[ 5.51 -3.82 -2.17 -1.47  4.53 -3.63  2.85] 5.51
[-2.55 -6.38 -2.16 -7.08] -2.55
[ 1.85  3.40  5.36 -0.33  4.50  4.44] 1.85
[-1.39 -4.98 -3.79 -5.10 -1.29 -2.52] -1.39
[ 2.66  5.40  3.80  2.92 -2.82] 2.66
[ 0.46 -2.06 -4.26  0.98  6.77] 0.46
---
[[143  37 105 109 136  72]
 [ 95 135 122 156 102 128]
 [193 114 106 152 133 175]] result: 95

[-23   0  39 -36  43   2 -19] result: -19

[[  5   1 -35   3  37  -7]
 [ 30  22 -17  14   9 -30]
 [-15  10   2  13  27 -38]] result: -30

[[-16  46 -21 -46 -38 -39 -15]
 [ 29 -28 -35  -2 -31  -7 -25]
 [ 11  40 -47  36  34 -16   7]] result: -39

[6 4 7 1] result: 6

[-517  716 -641 -956  191] result: -517

[111  48 244 121] result: 121

[8314 1780 1951 1450 4835] result: 1951

[[  59   56 -468 -298]
 [ 452 -687 -212  540]
 [ 220 -963 -449  391]] result: -468
---
[[-0.43 -0.04 -1.17  1.33 -3.25 -2.27  2.62]
 [ 3.14  6.09 -1.82  0.87  0.44  0.70 -0.57]]	-0.57

[[-3.46  6.11  1.39  4.16  0.68]
 [ 5.38 -5.64  0.43 -1.74  2.95]]	2.95

[[-0.33  3.38 -1.37 -1.32]
 [-1.21  6.04 -2.56 -1.62]]	-1.62

[[-1.30 -0.06  0.17 -1.04  0.02 -0.76  2.04]
 [ 5.60  2.61 -0.93 -1.97  1.34 -0.11 -1.32]]	-1.32

[[ 1.50 -1.76 -0.64 -3.58 -4.05  5.67]
 [ 1.48 -1.07  0.65  2.13  1.85 -0.32]]	-0.32

[[ 2.73 -5.87 -2.24 -4.56]
 [-2.18  3.48  2.92 -0.11]]	-0.11

[[-0.49  1.13 -6.54  4.19 -4.76  2.63 -5.40]
 [ 0.26 -1.06 -4.31  4.18 -4.84  0.71  0.09]]	0.09

[[ 6.94  2.03  4.02  3.73]
 [ 1.32 -0.86 -0.15 -0.07]]	-0.07

[[-0.07  3.09  5.34 -2.98  3.66  0.80]
 [ 0.23  1.93  5.01 -4.05  2.03 -3.41]]	-3.41

[[ 1.13 -0.53  1.38  3.54 -1.07  1.13]
 [ 1.29 -2.48 -2.55  2.24  5.35 -2.33]]	-2.33
---
Input:
[[-220.702  -98.666  160.007   13.755 -188.560  -56.266 -168.810]
 [ -83.751   43.022   -4.669   91.976 -214.689 -201.568  -11.594]
 [ -44.299 -107.177  -88.422 -144.461   43.310 -139.135 -149.154]]
Output: 43.022

Input:
[[-0.04 -0.03  0.19 -0.02 -0.14]
 [-0.10 -0.14 -0.21 -0.15 -0.06]]
Output: -0.14

Input:
[[-1.26  0.68  0.02 -1.16  1.69  0.45 -0.22]
 [ 1.66  0.27 -1.50  2.03  0.81  0.65  2.36]
 [-0.68  0.61 -2.15  0.37 -0.07  0.33  1.75]]
Output: 0.27

Input:
[[-204.516 -172.251 -154.061 -143.023   86.850 -189.216 -189.885]
 [ 118.743  -23.517   -1.771  -76.038   -0.770 -173.819    6.468]]
Output: -23.517

Input:
[[ -9.66   4.93   9.05  17.51]
 [  8.69  13.77  -2.51 -15.21]
 [ 15.30  -0.34  -0.63  22.40]]
Output: 13.77

Input:
[[ 2.1  0.7 -1.5  1.2 -0.9 -1.7  0.7]
 [ 1.5 -1.3 -0.2 -1.3  1.1  1.1 -1.9]]
Output: -1.3
---
[[  4  26  21  13  -6 -15 -27]
 [ 24 -15 -22   6   7  15  12]] ⇒ -27, 24

[[712 797 184 661]
 [570 646 845 676]
 [608 843 432 690]] ⇒ 661, 608

[[106 203 168  52  91 143 110]
 [116 209  52  71 202  42 240]] ⇒ 110, 116

[2 7 6 6] ⇒ 6, 2

[[642 654 125 448 241 112]
 [311 979 269 779 364 405]] ⇒ 112, 311

[ 565  542 -782  335] ⇒ 335, 565

[ 48 245 157  92] ⇒ 92, 48
---
[ 0.04  2.41  0.92 -1.57 -6.53] => 0.92
[ 5.75  2.66  0.69 -1.07 -0.53] => 0.69
[-7.05  2.70  0.68 -4.63  5.13] => 0.68
[-6.71  4.89 -0.60  1.42  0.27] => -0.60
[ 2.64  2.87 -5.72  4.16 -2.94] => -5.72
[0.28 6.19 1.93 0.02 4.98] => 1.93
[-1.99 -0.19 -1.31 -5.63  5.43] => -1.31
[-4.21  3.14  1.77  7.23  1.12] => 1.77
[ 0.23  0.44 -2.95  2.83  5.27] => -2.95
[ 2.35  5.38 -3.11  5.98  0.27] => -3.11
---
52,54,17,44,13,70
39,45,6,49,40,30
52,26,13,66,81,39
value 13

29,2,-18,-36
25,16,-2,-10
5,-11,1,-25
value 25

6,9,0,4,1 value 1

8,1,8,8,6,1,3 value 6

5937,6922,4006,8775,2789 value 2789

6,8,1,4,4 value 4

438,482,130,947,768,462 value 768

5,7,4,5,1 value 1

65,14,43,61,49,51,91 value 49
---
[76 60  2  4  1 38] Answer: 4
[-37 -24  28  37] Answer: -24
[144 151  55 145 226 214] Answer: 145
[206  11  23 106  59] Answer: 23
[  5  30  -8 -26  16   6 -20] Answer: 16
[178 190   9 140 237  19] Answer: 140
[124 215  51   5  99  59] Answer: 5
